Each row below holds a small network's activations on one record, seen along a few directions.
Records have a field called J. Each example row is followed by its value.
Other fields move the rows too, some of them a lot.
In the rows, zero is written as 500.
Random noise pushes rows far along 11 fixed directions. That doesn't count. These rows show it; they differ only by the noise:
455,581,331,461,522,473,677,559,429,258,451,496,682,668,610,568,397,638,369,353,337,452,408,740,631,438,482,599,594
437,420,528,518,532,499,505,556,559,525,373,523,268,471,546,399,377,653,645,545,625,538,396,506,478,330,483,483,584
478,518,454,415,409,438,704,458,348,450,552,466,510,714,472,350,583,523,514,421,485,372,525,421,534,564,538,445,583
411,612,625,510,603,657,607,466,408,628,561,362,283,440,494,215,788,536,379,350,731,250,649,273,775,687,577,587,501
484,645,585,433,652,573,476,591,521,446,295,350,474,461,443,538,516,553,549,570,401,475,428,550,676,635,363,648,462
268,440,545,503,458,578,671,559,467,649,595,555,309,543,491,306,407,627,597,354,720,467,556,561,549,396,458,562,665
491,628,520,360,711,454,587,473,514,343,373,538,293,508,620,600,532,625,536,554,665,510,398,382,680,518,641,595,548
594,532,460,607,265,643,580,391,314,477,796,487,723,495,453,503,592,430,240,445,492,299,477,389,489,606,761,369,475
600,532,429,560,504,398,392,467,605,470,415,495,493,462,557,534,594,469,425,545,509,515,441,486,474,462,451,389,422
516,764,412,393,532,559,631,453,380,266,489,580,563,652,562,596,406,612,381,658,455,361,421,546,555,565,654,626,517
570,618,473,378,370,564,537,378,420,501,617,429,487,695,399,593,510,445,554,505,585,493,341,286,543,550,572,421,451
435,526,511,444,449,506,578,481,482,477,631,594,555,440,474,646,487,442,454,453,577,561,474,558,538,532,561,536,544
531,629,425,396,521,395,545,481,533,464,417,450,469,754,493,587,500,543,627,525,514,531,396,447,549,510,375,448,496

467,204,557,427,326,619,584,494,385,492,605,460,419,514,417,459,307,551,670,343,545,610,270,393,485,319,668,440,606
j2
463,400,349,571,426,212,513,551,519,391,346,644,527,518,596,273,542,532,376,586,373,441,623,764,295,392,370,401,563
j6
387,322,580,327,354,646,453,507,406,457,465,329,392,282,341,352,510,298,407,249,424,626,365,538,656,435,466,663,462
j1
464,528,583,597,461,736,521,551,427,588,570,348,599,459,402,434,485,519,461,403,449,382,512,503,614,587,460,556,509
j4
397,653,562,413,646,535,608,479,535,642,690,433,519,570,482,722,726,443,486,216,734,541,609,389,820,716,448,595,501
j8
598,533,393,399,330,458,460,280,427,388,630,699,402,467,539,446,518,360,336,633,613,479,473,357,304,424,785,432,417
j7
537,595,643,360,627,730,514,481,398,465,525,225,661,447,355,560,616,368,491,300,303,500,496,405,816,756,510,710,393
j5
201,445,585,404,273,659,809,581,283,569,741,649,590,608,313,439,187,567,653,531,472,462,570,712,388,525,541,650,729
j3

Which value of J does each new row have?
558,380,500,496,388,483,435,502,496,378,526,477,630,345,465,724,482,401,405,472,416,618,317,523,511,483,610,435,460
j1
275,673,472,318,490,611,572,475,511,508,550,631,368,578,454,510,315,507,520,532,632,568,512,651,530,433,431,760,524
j3
537,475,647,564,575,458,489,553,471,578,505,488,640,295,407,428,705,357,484,604,317,418,747,520,444,762,468,504,453
j5
599,479,391,356,399,406,444,411,570,499,513,511,425,756,471,709,325,478,751,531,568,723,258,343,384,319,480,349,482
j7
618,604,477,527,447,488,394,412,505,568,510,447,522,586,454,407,602,401,482,605,440,408,573,368,398,590,450,409,380
j7
748,470,576,651,618,500,439,468,441,356,417,475,497,345,626,525,583,613,454,735,441,334,441,230,445,592,861,347,481
j7
463,620,620,514,445,650,455,614,447,587,456,390,585,548,289,558,401,543,615,738,384,425,463,567,479,692,352,535,479
j6
484,463,559,431,587,413,513,527,446,398,294,485,260,420,533,329,569,585,524,628,551,442,468,430,545,510,565,521,547
j6
